A small network was trained on invented records. Each row is its activation on one of them, seen along a few directions.
Each row is followed by the record's values for the fields Kunef, Pabo, Guga, Git.
Not every record has every field; a missing one is written missing.
Other fields move the rows too, some of them a lot.
In the rows, 500 means zero.
Strong random noise was added to every row along 18 fixed directions; ignore it. To show where, here is one row again and again, with new noise each time:
641	310	584	539	522	722	574	571	560	707	640	751	320	839	857	425	588	556	582	637	470	621	515	399	583	601	201	453	570	381	251	160	341
288	705	475	341	370	489	441	422	745	618	545	446	558	345	412	627	720	364	620	385	502	413	341	585	522	349	275	651	450	416	559	506	414
590	639	508	438	554	519	561	472	530	406	711	365	421	354	634	521	535	361	392	616	419	598	541	154	484	547	401	564	463	634	340	445	527
518	403	551	428	588	232	461	457	630	558	488	524	542	686	462	643	419	570	542	357	272	314	365	603	569	632	467	456	540	451	490	397	640
164	468	225	537	740	626	522	553	457	609	229	483	584	389	353	559	248	319	425	860	571	172	698	604	653	528	598	591	616	684	490	572	421
465	562	554	689	695	214	491	554	604	558	395	380	611	514	379	371	500	585	425	586	476	317	614	444	513	420	473	433	481	529	515	467	458
677	579	287	528	421	561	675	359	549	359	226	514	469	622	427	414	551	510	569	500	576	556	445	407	524	500	487	382	541	499	545	625	547
419	553	468	358	302	657	560	609	575	436	562	315	494	475	689	542	550	510	581	625	445	751	449	397	468	289	414	608	428	281	524	277	391
564	470	473	398	384	559	381	510	388	492	653	552	258	542	387	460	588	373	475	281	370	586	374	518	546	368	538	369	485	421	624	546	754
671	477	618	464	778	341	528	651	361	587	472	464	544	443	521	307	630	631	351	599	694	343	650	477	408	347	502	636	495	327	441	301	555
472	650	440	648	273	226	414	570	352	259	301	100	260	483	363	513	569	403	337	505	225	719	489	140	449	152	635	421	456	530	553	537	283
208	624	581	708	573	429	533	555	424	618	360	494	518	469	360	542	335	478	400	386	555	341	423	771	432	404	519	536	573	589	490	752	386
235	642	562	408	378	472	469	414	752	521	722	442	543	480	528	699	326	410	542	336	316	556	394	564	428	544	375	511	470	486	449	614	544
467	446	595	647	433	608	514	326	334	538	564	556	691	374	602	441	331	532	686	552	560	535	530	659	412	709	411	491	595	826	357	632	354
455	577	436	512	575	457	539	482	349	560	218	558	366	637	443	500	399	676	304	485	599	605	589	548	308	442	439	563	613	411	407	605	240
658	262	567	716	556	728	521	570	282	603	409	578	513	502	619	334	578	556	681	677	412	590	383	716	559	526	330	576	512	717	583	231	353
476	431	225	199	519	596	586	436	479	358	218	429	591	356	515	580	446	115	549	748	582	229	583	500	584	535	677	755	656	424	420	453	798
482	495	498	457	410	566	618	610	330	524	325	514	351	659	536	479	502	706	533	505	549	351	557	415	484	427	503	459	666	510	301	536	389
476	549	645	521	499	611	633	501	475	491	670	504	637	408	578	436	339	551	578	389	607	486	457	699	346	505	483	529	479	527	454	636	675
230	617	534	472	571	317	355	326	416	660	575	553	601	375	367	487	280	432	365	368	717	439	707	729	289	486	491	535	590	433	384	808	437

473	413	343	475	552	351	385	310	596	574	497	485	604	559	409	565	388	551	571	583	497	453	740	460	450	545	434	437	411	510	443	487	271 | Kunef is e4, Pabo is z1, Guga is w1, Git is f2
439	376	650	427	294	768	205	510	631	373	205	746	641	322	364	431	697	215	600	610	347	330	572	539	323	626	657	682	625	664	486	556	733 | Kunef is e1, Pabo is z4, Guga is w3, Git is missing
315	476	538	491	477	575	235	523	629	602	449	715	668	445	325	494	550	689	509	519	476	591	428	681	600	659	573	379	500	543	820	517	436 | Kunef is e4, Pabo is z1, Guga is w3, Git is f3
296	624	527	509	428	435	584	393	904	601	462	519	541	652	467	580	389	586	642	348	511	320	704	621	226	422	189	600	408	438	292	660	297 | Kunef is e1, Pabo is z4, Guga is w3, Git is missing
602	492	523	557	583	429	374	625	579	526	473	529	324	543	384	560	743	498	356	571	386	386	528	163	568	430	520	454	380	585	484	372	309 | Kunef is e4, Pabo is z1, Guga is w1, Git is f2
279	569	475	483	393	562	537	548	672	630	644	379	465	466	543	538	503	400	631	455	558	479	585	658	415	206	279	644	331	336	497	462	324 | Kunef is e4, Pabo is z1, Guga is w3, Git is f3
505	731	373	307	343	312	601	368	570	318	632	364	417	585	513	598	561	442	446	243	566	641	329	325	686	444	575	320	536	188	579	645	734 | Kunef is e3, Pabo is z1, Guga is w1, Git is f3
340	481	526	421	683	291	268	515	630	711	576	703	383	550	478	603	499	155	208	522	601	344	582	478	534	447	576	571	511	177	396	412	469 | Kunef is e4, Pabo is z1, Guga is w2, Git is f1
415	739	588	589	466	548	754	770	326	519	265	421	149	576	580	539	672	712	390	507	550	277	389	258	567	299	371	598	661	626	278	511	149 | Kunef is e3, Pabo is z1, Guga is w2, Git is f3
612	415	538	473	381	657	437	606	512	317	427	453	470	542	615	441	515	549	453	719	341	736	667	168	339	500	611	501	492	488	402	366	477 | Kunef is e2, Pabo is z3, Guga is w1, Git is missing
236	490	508	557	288	692	548	669	484	619	536	586	574	576	529	429	492	554	660	568	706	295	483	484	717	382	679	220	624	420	446	599	483 | Kunef is e2, Pabo is z3, Guga is w2, Git is missing
447	510	654	543	484	213	624	519	210	444	536	134	622	471	641	376	361	750	602	421	393	491	513	639	554	518	422	529	725	569	424	465	596 | Kunef is e1, Pabo is z4, Guga is w1, Git is missing
349	475	651	860	564	126	549	646	391	584	569	262	566	578	686	333	305	356	387	619	566	559	546	537	615	323	636	379	570	294	439	395	443 | Kunef is e3, Pabo is z3, Guga is w2, Git is missing
285	518	469	308	448	675	531	552	469	520	770	476	544	427	549	551	400	426	572	430	515	427	430	635	684	524	559	458	577	428	557	565	831 | Kunef is e1, Pabo is z4, Guga is w1, Git is missing
425	528	430	523	507	322	491	483	624	548	516	400	419	668	503	340	449	436	421	418	520	720	700	613	448	313	410	475	485	138	576	492	590 | Kunef is e3, Pabo is z3, Guga is w1, Git is missing
599	433	501	633	503	288	525	577	404	543	609	307	648	401	404	577	767	458	636	482	654	202	405	386	732	289	702	383	323	570	509	449	352 | Kunef is e2, Pabo is z3, Guga is w1, Git is missing
418	551	471	475	539	312	264	498	247	478	440	444	494	378	223	572	554	592	310	390	476	538	416	518	541	405	703	424	495	507	726	607	425 | Kunef is e2, Pabo is z1, Guga is w1, Git is f2
420	516	484	381	628	389	619	683	379	607	564	476	231	696	458	795	389	639	301	301	537	270	509	432	476	376	629	506	459	412	281	599	390 | Kunef is e3, Pabo is z3, Guga is w1, Git is missing
649	346	519	469	552	203	537	366	311	391	548	326	690	349	567	622	274	366	586	496	476	343	450	605	467	604	693	614	473	618	411	456	598 | Kunef is e2, Pabo is z3, Guga is w2, Git is missing
311	506	697	595	396	633	520	629	517	512	605	436	422	473	718	549	396	356	498	504	338	659	453	632	370	444	372	703	499	502	408	430	426 | Kunef is e4, Pabo is z1, Guga is w3, Git is f3
541	298	401	476	530	322	431	361	420	415	106	433	440	545	378	397	336	381	588	539	375	305	849	701	254	459	456	726	587	543	399	528	539 | Kunef is e3, Pabo is z1, Guga is w1, Git is f2
681	539	307	299	790	281	677	425	545	443	553	430	544	435	452	702	466	384	380	515	653	122	508	321	667	641	666	555	439	540	402	528	728 | Kunef is e2, Pabo is z3, Guga is w3, Git is missing
455	458	509	618	622	575	654	744	704	479	583	467	422	561	579	677	498	158	421	601	495	217	370	360	665	312	682	530	301	381	452	373	596 | Kunef is e4, Pabo is z1, Guga is w1, Git is f1
377	385	515	611	416	492	316	490	477	480	423	539	479	506	411	547	444	272	493	532	348	452	516	510	523	503	650	441	527	574	511	551	482 | Kunef is e4, Pabo is z1, Guga is w1, Git is f2
394	374	500	742	624	317	599	590	557	582	360	447	551	622	561	642	290	342	505	609	508	249	396	635	599	396	607	516	431	439	458	376	316 | Kunef is e4, Pabo is z1, Guga is w2, Git is f1
295	586	570	470	430	326	536	580	608	531	483	282	455	639	619	509	389	785	518	573	348	483	770	309	392	447	311	522	581	465	264	427	242 | Kunef is e4, Pabo is z1, Guga is w1, Git is f2
582	478	469	546	508	632	677	542	233	521	539	414	236	499	673	386	484	490	541	505	505	587	503	586	517	409	274	633	556	590	446	425	443 | Kunef is e3, Pabo is z1, Guga is w3, Git is f2
669	437	451	766	493	656	704	375	669	626	505	579	573	437	355	371	510	381	851	329	773	238	595	890	218	248	297	602	135	670	507	717	397 | Kunef is e1, Pabo is z3, Guga is w3, Git is missing
569	403	392	184	611	472	459	436	509	546	606	498	340	499	403	770	467	465	520	288	300	353	445	660	413	473	356	726	375	465	498	407	614 | Kunef is e4, Pabo is z2, Guga is w1, Git is missing
146	652	582	444	473	516	461	540	450	624	639	495	522	402	389	647	369	544	445	293	539	362	437	678	476	472	540	500	578	541	467	772	517 | Kunef is e3, Pabo is z3, Guga is w1, Git is missing
514	480	263	274	259	613	376	372	487	546	415	717	176	795	455	628	639	516	492	360	404	732	383	391	671	584	429	315	639	338	547	513	403 | Kunef is e4, Pabo is z1, Guga is w3, Git is f3
807	94	669	672	640	576	270	388	491	613	619	796	800	427	586	126	469	363	660	689	667	588	684	804	303	559	520	490	346	392	606	239	628 | Kunef is e4, Pabo is z1, Guga is w2, Git is f1
540	275	588	725	359	469	476	672	414	456	402	422	518	443	466	496	595	265	702	571	406	166	470	498	625	396	771	471	453	754	457	469	540 | Kunef is e1, Pabo is z3, Guga is w3, Git is missing
596	306	579	565	361	572	415	586	425	484	312	593	371	684	476	384	524	567	560	484	362	508	612	516	334	442	551	463	548	508	431	467	500 | Kunef is e3, Pabo is z3, Guga is w3, Git is missing
561	291	435	528	358	577	373	446	506	428	357	569	477	640	393	267	470	472	684	520	334	493	663	581	490	500	536	340	571	494	595	508	744 | Kunef is e4, Pabo is z1, Guga is w1, Git is f2
407	680	596	660	426	613	690	540	468	374	534	404	586	372	556	479	450	374	484	429	716	505	442	552	375	326	581	562	434	473	450	738	521 | Kunef is e2, Pabo is z1, Guga is w1, Git is f3
309	879	713	304	583	398	691	515	606	334	511	283	720	271	628	475	369	762	372	466	475	488	487	438	380	727	400	701	748	557	400	652	778 | Kunef is e2, Pabo is z1, Guga is w1, Git is f1

Here are new rows. What are their fields?
363	553	749	653	527	332	215	444	693	635	516	705	549	601	319	246	619	449	405	284	390	502	585	644	418	564	406	345	646	402	548	664	747 | Kunef is e1, Pabo is z4, Guga is w1, Git is missing
546	342	787	435	267	464	387	620	117	712	652	562	337	615	712	472	677	828	617	305	578	627	453	656	388	332	362	556	572	321	356	290	136 | Kunef is e4, Pabo is z1, Guga is w3, Git is f3
620	137	401	387	483	523	176	514	417	512	443	640	385	629	306	539	425	575	527	516	185	553	591	574	459	546	641	413	395	550	686	333	540 | Kunef is e2, Pabo is z3, Guga is w3, Git is missing
583	482	478	392	399	266	424	191	604	533	714	553	572	507	458	535	524	360	655	263	649	350	695	526	408	564	430	446	436	475	311	688	540 | Kunef is e1, Pabo is z4, Guga is w3, Git is missing
486	399	497	425	689	681	473	577	557	586	494	653	374	595	537	459	314	532	382	574	270	640	505	651	430	637	366	602	550	507	561	360	660 | Kunef is e2, Pabo is z3, Guga is w2, Git is missing
303	447	366	358	574	401	495	533	683	576	600	419	594	612	524	784	311	615	508	637	434	314	633	327	607	537	548	435	440	427	362	400	320 | Kunef is e2, Pabo is z3, Guga is w1, Git is missing
571	611	573	530	646	208	412	316	415	715	809	620	567	474	268	459	590	729	478	166	767	265	536	529	532	538	463	228	449	568	464	778	476 | Kunef is e3, Pabo is z3, Guga is w1, Git is missing
408	534	565	576	670	535	363	743	506	545	542	518	307	425	458	644	628	179	144	559	405	568	370	420	530	320	622	652	363	386	605	368	461 | Kunef is e4, Pabo is z1, Guga is w3, Git is f3
548	450	569	771	554	488	469	447	403	623	564	564	422	601	548	196	410	593	483	486	543	762	673	676	385	477	292	415	492	512	536	521	374 | Kunef is e4, Pabo is z1, Guga is w3, Git is f2
334	685	575	554	780	157	449	492	446	570	625	388	590	403	459	407	303	570	161	482	662	569	707	553	428	511	528	507	543	353	518	622	526 | Kunef is e4, Pabo is z1, Guga is w3, Git is f3
444	486	507	327	477	421	383	579	264	588	518	459	320	519	396	584	503	667	383	299	483	577	508	653	364	310	508	586	478	339	566	498	397 | Kunef is e4, Pabo is z1, Guga is w3, Git is f3
489	783	507	383	289	600	471	275	683	348	558	638	538	366	466	631	528	356	362	409	733	615	627	137	185	630	624	470	483	552	220	933	419 | Kunef is e3, Pabo is z3, Guga is w3, Git is missing
606	294	460	449	307	538	367	372	546	420	388	630	453	681	381	403	374	515	689	394	271	512	599	601	354	566	529	357	544	532	520	562	701 | Kunef is e3, Pabo is z3, Guga is w2, Git is missing
401	683	405	507	456	428	803	354	551	446	268	452	426	650	713	593	389	310	455	468	629	488	457	524	528	606	358	665	750	398	222	648	456 | Kunef is e1, Pabo is z4, Guga is w3, Git is missing
443	541	730	577	600	401	234	498	316	686	706	624	429	322	656	372	652	227	230	605	528	728	473	430	562	609	438	591	689	481	406	363	429 | Kunef is e3, Pabo is z3, Guga is w2, Git is missing
526	669	450	426	535	270	359	218	720	461	416	490	746	381	256	429	565	736	547	412	494	538	584	524	388	648	337	458	460	587	681	638	469 | Kunef is e2, Pabo is z1, Guga is w3, Git is f3
324	529	584	323	565	561	543	440	537	645	532	493	723	308	607	563	493	480	651	507	565	320	466	804	471	626	296	820	633	528	408	448	564 | Kunef is e3, Pabo is z3, Guga is w1, Git is missing
432	610	556	677	518	589	580	534	680	455	381	388	487	296	282	400	525	241	590	395	400	250	574	661	268	315	424	691	360	779	509	756	686 | Kunef is e3, Pabo is z3, Guga is w1, Git is missing
